These are the activations of a small network on made-up records, seen along a few directions, one row for each record.
Here are examples, each followed by its value of one field, B.
The largest differences between rows may come from other fields.
In the rows, zero is written as 500.
Strong random noise was added to every row along 9 fixed directions; ignore it. To show where, here is one row again and again, with new noise each time:
[555 408 615 532 476 522 570 405 634 450 600 692 525 551 389 601 486 540
 552 252 429]
[550 566 550 467 390 439 338 596 567 551 532 725 428 595 506 692 259 620
 428 513 383]
[408 414 500 444 425 394 513 491 432 404 462 487 553 448 571 515 421 495
 448 570 651]
[502 469 485 646 718 418 644 497 426 386 522 695 598 709 493 458 511 380
 544 375 474]
[398 308 617 588 391 416 430 455 457 492 457 614 607 314 521 329 509 556
 373 713 480]
[369 463 465 484 476 371 553 743 406 380 522 662 494 602 478 340 569 324
 453 566 687]
[400 416 645 378 433 490 322 666 498 395 538 378 544 362 616 565 346 609
 344 768 470]
[515 432 309 419 535 472 537 598 690 294 430 460 449 679 436 474 391 516
 601 691 478]
[503 547 448 649 704 449 434 600 382 487 457 528 580 639 573 483 517 449
 490 652 452]
[570 350 650 690 659 626 505 434 657 451 586 573 618 500 377 446 676 547
 566 462 270]
[490 621 546 277 393 501 274 720 388 583 576 403 400 556 584 763 214 597
 371 565 508]

[367 466 415 489 439 199 502 359 277 415 267 500 641 381 805 512 114 564
 319 758 617] : b2
[545 451 570 502 332 698 300 332 684 603 465 179 518 204 470 660 713 665
 552 604 559] : b6
[480 496 350 512 368 417 522 445 636 482 400 644 411 471 455 343 487 518
 531 635 520] : b7
[546 558 414 484 611 595 475 438 399 649 484 470 404 684 441 462 427 505
 505 441 320] : b5
[466 555 579 473 398 404 487 576 446 498 542 661 500 515 522 589 489 445
 458 349 646] : b9
[424 387 606 629 550 439 551 435 306 540 517 704 571 530 463 322 612 390
 407 438 475] : b3
[602 464 505 415 533 631 500 469 466 592 575 275 519 495 416 648 480 546
 590 401 499] : b8
[451 402 699 544 581 472 653 738 718 236 658 617 640 333 526 356 602 435
 514 534 442] : b4
[429 636 510 381 510 405 504 563 383 431 497 468 464 542 687 680 337 481
 425 461 626] : b1

Here are new rows. What is B for each?
[521 451 329 493 398 381 488 346 498 552 344 667 420 627 453 468 319 557
 496 595 448] : b3
[564 598 631 572 402 479 245 649 390 771 540 681 498 490 492 579 429 592
 371 589 371] : b9
[623 555 563 702 818 545 541 388 478 509 503 268 740 325 699 596 512 572
 588 529 339] : b4
[399 495 563 351 432 520 446 675 617 343 561 413 437 394 546 445 466 517
 426 674 502] : b7
[358 525 532 434 454 459 555 645 346 487 569 560 454 490 493 308 593 349
 416 482 626] : b7
[542 646 598 589 458 443 435 540 343 678 557 697 514 468 550 624 473 499
 435 386 500] : b7
[494 386 579 521 506 630 598 372 660 404 561 427 536 423 398 487 692 475
 599 332 529] : b6
[524 510 594 523 624 486 483 640 645 381 568 606 551 511 575 452 321 584
 444 642 200] : b4
[507 627 546 493 664 493 568 440 672 259 525 528 468 606 644 734 444 506
 550 308 472] : b1
